Lipa: [-8.26,-0.10,-2.31,-1.24]
Nuz: [-4.09,-0.10,+3.28,-1.24]
Salal: [-4.09,-0.10,-2.31,-2.30]
miss Salal: [-2.30,-2.31,-4.09]
[-0.10]
miss Salal: [-0.10,-4.09,-2.30]
[-2.31]
miss Nuz: [-0.10,+3.28,-4.09]
[-1.24]

Lipa: [+2.61,-0.36,+3.38,-1.03]
Salal: [+2.50,+6.25,+1.55,-0.81]
Nuz: [+1.84,+0.71,+2.49,-1.09]
kuv: [+0.66,-2.81,-4.44,+0.67]
Ruvus: [+5.78,-0.41,+5.79,-3.18]
pab: [-3.65,-3.10,-4.78,+0.79]
Kote: [+3.03,+2.42,+3.18,-1.11]
busuz: [+2.30,+8.25,+5.30,-0.76]
Zug: [-4.86,-1.90,-6.28,+1.55]
fuvak: [-6.34,-0.73,-5.93,+1.74]
miss fuvak: [+1.74,-5.93,-0.73]
[-6.34]
miss Kote: [+3.03,+3.18,+2.42]
[-1.11]
miss Ruvus: [-0.41,-3.18,+5.79]
[+5.78]
miss kuv: [-4.44,-2.81,+0.66]
[+0.67]

Lipa: [+1.55,+0.41,-0.72,-0.35,+1.37,+0.99,-1.80,-0.17,+0.92,-0.48,-0.83,+0.72,+1.20,+0.35,+0.47,-0.80,-2.16,+0.49,+0.46,-2.40,+1.89,+0.53,-0.16,+1.45,-1.07,+0.70,+0.73,-1.93,+0.18,+1.33,+1.02,-1.18,-0.29,-0.21,+0.59,+2.13,+0.59,+0.19,+1.59,-2.54,-1.78]
lamup: [+5.12,+1.78,-3.14,+0.68,-1.14,+6.60,+0.25,-2.03,-1.02,+6.12,-1.29,+1.52,-0.66,+3.35,-0.09,-1.65,-0.75,+1.83,+0.04,-7.27,+0.03,-0.44,-8.20,-2.24,-3.32,-2.93,+4.88,-2.41,+3.44,-0.41,-2.17,+0.89,-0.72,+1.99,+1.00,+0.84,-2.43,+1.25,-1.75,-4.31,-1.14]
fuvak: [+5.12,+1.78,-3.14,+0.68,-1.14,+6.60,+0.25,-2.03,-1.02,+6.12,-1.29,+1.52,-0.66,+3.35,-0.09,-1.65,-0.75,+1.83,+0.04,-7.27,+0.03,-0.44,-8.20,-2.24,-3.32,-2.93,+4.88,-0.19,+2.89,-2.81,-0.84,-0.78,+0.16,-1.62,+0.32,+0.51,-5.84,-2.81,+1.34,-1.11,-2.92]
pab: [+2.41,+0.07,-1.91,+0.05,+0.82,+3.42,-1.83,-0.14,+0.16,+0.48,-0.10,+0.73,+0.89,+1.28,+1.24,+0.30,-2.84,+1.05,+0.18,-3.14,+1.45,+0.79,-3.07,+1.46,-2.26,-0.31,+3.20,-2.34,+0.33,+1.78,+0.63,-3.06,+0.00,-0.38,+1.42,+3.36,-0.37,-0.91,+2.35,-3.37,-2.19]
Kote: [+2.41,-7.39,-1.91,+0.05,+0.82,+3.42,-1.83,-0.14,+0.16,+0.48,-0.10,+0.73,+0.89,+1.28,+1.24,+4.29,-2.84,+1.05,+0.18,-3.14,+1.45,+0.79,-3.07,+1.46,-2.26,-0.31,+3.20,+1.76,+0.33,+1.78,+0.63,-3.06,+0.00,-0.38,+1.42,+3.36,-0.37,-0.91,+2.35,-3.37,-2.19]
mon: [-2.80,-1.43,+1.95,+0.20,-0.48,-2.00,+1.95,-0.05,-0.19,-1.04,+0.99,-1.61,-1.92,-1.44,-0.78,+0.57,+2.34,-0.15,-0.35,+4.03,-2.84,+0.12,+2.47,-1.90,+2.35,+1.50,-1.83,+2.52,-1.28,-1.37,-0.11,+1.76,+0.17,-0.09,-1.55,-2.55,+0.79,+0.00,-0.99,+3.57,+1.86]
Salal: [+5.12,+1.78,-3.14,+0.68,-1.14,+6.60,+0.25,-2.03,-1.02,+6.12,-1.29,+1.52,-0.66,+3.35,-0.09,-1.65,-0.75,+1.83,+0.04,-7.27,+0.03,-0.44,-8.20,-2.24,-3.32,-2.93,+4.88,-0.19,+2.89,-2.81,-0.84,-0.78,+0.16,-1.62,+0.32,+0.40,-5.84,-2.81,+1.34,-1.11,-2.37]
find: [+2.41,+0.07,-1.91,+0.05,+0.82,+3.42,-1.83,-0.14,+0.16,+0.48,-0.10,+0.73,+0.89,+1.28,+1.24,+0.30,-2.84,+1.05,+0.18,-3.14,+1.45,+0.79,-3.07,+1.46,-2.26,-0.31,+3.20,-2.34,+0.33,+1.78,+0.63,-3.06,+0.00,-0.38,+1.42,+3.36,-0.37,-0.91,+2.35,-3.37,-2.19]
pab
find: [+5.12,+1.78,-3.14,+0.68,-1.14,+6.60,+0.25,-2.03,-1.02,+6.12,-1.29,+1.52,-0.66,+3.35,-0.09,-1.65,-0.75,+1.83,+0.04,-7.27,+0.03,-0.44,-8.20,-2.24,-3.32,-2.93,+4.88,-0.19,+2.89,-2.81,-0.84,-0.78,+0.16,-1.62,+0.32,+0.40,-5.84,-2.81,+1.34,-1.11,-2.37]
Salal

